Each row below holds a small network's activations on one record, seen along a few directions.
Each row is followed by the record's values for the fields U, K, M, E, D, L, H.
A field that a record lacks is written none.
Other fields move the rows too, some of them a lot.
(in the rows, 500 means zero)
Random noise pushes rows far along 4 fixed directions. That doesn't count. These rows show it; they differ only by the noise:
[644 352 565 311 337 559 348 641 398 314 696 645 635 317 384 204 397 556
 713 276 432 625 505]
[491 281 475 456 473 390 328 627 540 527 544 542 474 301 450 491 473 577
 503 485 497 379 391]
[658 360 593 378 446 489 455 510 423 570 442 521 500 341 623 216 454 428
 448 613 385 395 390]
[481 271 513 279 322 687 360 575 434 301 657 610 644 283 381 427 502 600
 639 359 590 669 521]
[472 340 509 307 362 638 446 386 318 439 364 538 546 396 710 439 628 497
 433 630 425 654 526]
[359 306 389 435 417 417 298 529 417 430 442 567 480 394 576 655 619 632
 496 485 428 598 515]

[327 585 379 638 528 334 365 625 558 368 617 595 514 647 403 689 551 621
 612 190 491 694 605] : <U:u1 K:k2 M:m3 E:e2 D:d2 L:l1 H:h2>
[268 421 313 613 485 347 438 503 378 419 374 591 458 541 568 629 597 429
 548 411 427 660 589] : <U:u6 K:k2 M:m3 E:e1 D:d1 L:none H:h2>
[535 483 545 503 509 663 633 384 505 586 336 463 481 417 709 259 577 308
 337 688 610 297 397] : <U:u6 K:k1 M:m1 E:e1 D:d2 L:l1 H:h2>
[542 477 503 443 511 442 493 548 505 627 434 425 465 466 467 550 437 549
 491 647 421 509 535] : <U:u4 K:k2 M:m3 E:e2 D:d1 L:none H:h2>
[543 386 555 572 635 514 664 606 821 744 661 375 480 262 103 503 277 399
 485 603 776 228 293] : <U:u4 K:k1 M:m3 E:e3 D:d1 L:none H:h2>
[390 367 383 527 476 407 420 533 531 461 444 469 429 456 481 606 585 561
 459 565 506 443 465] : <U:u4 K:k2 M:m3 E:e1 D:d1 L:none H:h2>
[494 508 534 315 362 774 570 403 339 412 553 527 642 510 511 489 582 473
 547 516 525 753 637] : <U:u3 K:k2 M:m3 E:e3 D:d1 L:none H:h2>
[487 529 517 491 578 474 495 427 479 610 321 435 431 519 734 424 622 409
 263 684 527 291 459] : <U:u1 K:k2 M:m1 E:e3 D:d1 L:none H:h2>
[166 369 479 472 476 754 620 383 664 466 531 447 518 466 400 856 640 484
 409 499 859 621 498] : <U:u2 K:k2 M:m3 E:e2 D:d2 L:l1 H:h2>
[494 499 519 421 408 571 438 308 234 384 262 518 486 636 763 481 705 463
 425 607 323 716 641] : <U:u2 K:k1 M:m3 E:e3 D:d1 L:none H:h2>
[529 716 467 630 599 285 656 452 403 651 391 496 435 716 637 502 502 351
 455 508 202 620 548] : <U:u3 K:k2 M:m3 E:e2 D:d1 L:none H:h2>
[600 479 540 448 523 614 471 590 517 396 677 542 553 463 334 376 385 480
 614 254 538 540 537] : <U:u2 K:k1 M:m1 E:e3 D:d1 L:none H:h2>
[581 375 565 310 501 655 674 313 462 700 299 328 513 385 623 432 445 368
 267 944 532 420 372] : <U:u4 K:k2 M:m3 E:e2 D:d1 L:none H:h1>
[477 500 596 347 497 763 472 433 506 514 481 376 542 475 550 745 648 686
 453 732 658 562 591] : <U:u5 K:k1 M:m1 E:e3 D:d1 L:none H:h2>
[518 621 528 578 514 377 467 472 564 536 409 407 436 713 625 638 594 535
 435 515 384 462 530] : <U:u2 K:k2 M:m3 E:e2 D:d1 L:none H:h2>
[399 623 296 623 489 220 419 643 460 414 637 589 520 665 385 697 515 624
 706 159 275 743 609] : <U:u3 K:k2 M:m3 E:e2 D:d1 L:none H:h2>
[631 434 639 345 449 626 471 530 504 462 556 453 536 463 464 363 505 568
 521 627 555 403 453] : <U:u5 K:k2 M:m3 E:e2 D:d1 L:none H:h2>
[497 625 499 566 601 390 507 438 486 635 358 388 403 616 609 695 571 624
 417 672 355 478 518] : <U:u5 K:k1 M:m1 E:e3 D:d1 L:none H:h2>
[658 744 595 439 460 521 595 369 265 505 368 497 559 767 753 407 591 452
 501 601 225 764 623] : <U:u3 K:k2 M:m3 E:e2 D:d1 L:none H:h2>
[464 456 467 615 658 331 392 661 663 538 595 543 435 508 432 592 479 567
 488 472 518 277 430] : <U:u5 K:k2 M:m3 E:e2 D:d1 L:none H:h1>
[451 589 539 433 480 786 654 399 482 444 590 481 597 527 393 532 527 456
 528 500 559 688 546] : <U:u5 K:k1 M:m3 E:e3 D:d1 L:none H:h2>
[565 561 663 419 479 682 517 581 596 386 681 489 587 466 399 436 429 496
 491 483 725 460 463] : <U:u1 K:k2 M:m3 E:e2 D:d1 L:none H:h1>
[384 306 419 494 546 533 488 438 644 584 473 500 479 294 427 563 514 460
 405 629 721 394 428] : <U:u4 K:k1 M:m3 E:e3 D:d2 L:l1 H:h1>
[698 661 568 529 502 409 523 503 509 578 501 476 520 596 523 404 357 459
 553 455 234 523 489] : <U:u2 K:k2 M:m3 E:e2 D:d2 L:l1 H:h1>
[601 629 510 516 465 291 395 506 362 380 538 576 457 616 568 406 522 579
 627 417 195 594 589] : <U:u5 K:k1 M:m3 E:e3 D:d1 L:none H:h1>
[498 546 455 510 485 440 525 367 325 481 234 498 487 598 725 448 636 446
 427 567 354 613 637] : <U:u4 K:k1 M:m1 E:e3 D:d1 L:none H:h2>
[672 491 579 308 415 701 690 355 407 588 465 441 534 422 599 401 484 477
 445 730 404 612 530] : <U:u5 K:k1 M:m3 E:e3 D:d2 L:l2 H:h1>
[678 662 594 421 532 591 544 536 488 534 557 453 510 517 495 441 484 547
 542 526 430 508 545] : <U:u5 K:k1 M:m1 E:e3 D:d1 L:none H:h2>
[353 500 502 508 545 606 568 303 420 529 253 441 458 609 735 572 643 340
 364 703 556 537 509] : <U:u6 K:k2 M:m1 E:e1 D:d1 L:none H:h2>
[521 484 614 348 426 635 431 434 460 444 460 522 526 466 647 385 553 496
 391 644 613 462 491] : <U:u1 K:k2 M:m3 E:e2 D:d2 L:l1 H:h1>
[422 323 498 407 492 621 337 598 647 466 685 496 566 277 199 750 454 806
 596 521 770 429 466] : <U:u5 K:k1 M:m1 E:e3 D:d2 L:l1 H:h1>
[600 512 603 413 490 656 500 566 462 350 666 569 578 424 420 302 397 475
 523 350 638 482 530] : <U:u1 K:k1 M:m1 E:e3 D:d1 L:none H:h1>
[370 463 429 605 503 400 331 621 465 318 564 552 460 579 462 694 587 665
 631 291 563 552 600] : <U:u6 K:k1 M:m1 E:e1 D:d1 L:none H:h2>
[533 639 556 467 425 453 388 562 468 419 564 479 493 617 533 606 568 695
 618 455 338 599 622] : <U:u5 K:k2 M:m3 E:e1 D:d1 L:none H:h2>
[334 383 438 354 457 624 469 498 535 524 483 428 481 430 457 822 612 679
 440 669 610 549 512] : <U:u5 K:k2 M:m3 E:e2 D:d1 L:none H:h2>

Which values does each new row have?
[389 520 518 404 417 703 493 392 426 397 452 474 567 555 559 811 746 640
 446 556 645 700 630] : <U:u3 K:k1 M:m1 E:e3 D:d1 L:none H:h2>
[474 509 547 611 520 408 523 467 521 556 350 470 432 589 692 452 594 444
 431 582 475 291 459] : <U:u6 K:k2 M:m1 E:e1 D:d1 L:none H:h2>
[339 387 322 642 615 191 296 576 583 676 349 501 332 488 530 736 536 622
 334 640 516 341 427] : <U:u1 K:k2 M:m3 E:e2 D:d2 L:l1 H:h2>
[591 479 471 574 452 289 437 571 421 453 526 658 476 477 473 226 343 387
 648 328 335 462 436] : <U:u6 K:k2 M:m3 E:e1 D:d2 L:l1 H:h1>
[656 549 468 494 530 251 431 520 496 638 479 532 459 521 508 375 315 522
 593 509 263 530 509] : <U:u4 K:k2 M:m3 E:e2 D:d2 L:l1 H:h1>
[488 488 569 606 632 313 337 625 646 543 588 509 414 510 480 597 528 583
 464 532 525 217 445] : <U:u5 K:k2 M:m3 E:e3 D:d1 L:none H:h1>
[602 468 653 381 484 754 657 368 520 590 485 449 532 454 571 286 542 367
 393 719 598 394 423] : <U:u5 K:k2 M:m3 E:e3 D:d2 L:l1 H:h2>
[505 511 553 326 448 682 562 387 378 508 392 448 508 468 618 529 610 573
 448 684 471 562 574] : <U:u5 K:k1 M:m1 E:e3 D:d1 L:none H:h2>
[554 545 424 639 547 424 450 654 551 406 700 558 485 562 344 427 383 483
 658 260 480 482 535] : <U:u6 K:k1 M:m3 E:e1 D:d1 L:none H:h2>
[728 456 595 500 607 396 448 637 691 699 621 438 427 357 300 372 316 597
 510 585 573 161 303] : <U:u5 K:k1 M:m1 E:e3 D:d2 L:l1 H:h2>
[334 331 512 487 467 526 391 588 628 438 591 551 519 338 392 549 494 592
 438 501 793 364 431] : <U:u1 K:k2 M:m3 E:e2 D:d2 L:l1 H:h1>
[497 559 538 491 460 471 519 516 335 316 455 584 557 527 640 233 478 397
 595 352 354 528 508] : <U:u6 K:k2 M:m1 E:e1 D:d1 L:none H:h1>
[435 535 556 468 468 740 649 411 508 481 448 477 584 535 531 466 568 367
 383 578 633 554 532] : <U:u1 K:k2 M:m3 E:e2 D:d1 L:none H:h2>
[417 372 446 336 422 718 562 468 555 457 545 456 583 335 335 676 499 549
 497 617 675 618 549] : <U:u4 K:k2 M:m3 E:e3 D:d1 L:none H:h1>
[558 588 483 541 540 386 368 657 580 515 653 488 479 488 270 658 411 629
 652 269 416 521 540] : <U:u2 K:k1 M:m1 E:e3 D:d1 L:none H:h2>
[387 508 406 522 386 443 290 563 342 237 514 632 475 585 584 556 627 600
 638 325 443 719 626] : <U:u6 K:k2 M:m3 E:e1 D:d2 L:l1 H:h2>
[408 542 528 529 489 514 481 467 498 516 404 476 459 609 607 603 591 566
 437 582 476 451 591] : <U:u5 K:k2 M:m3 E:e1 D:d1 L:none H:h2>
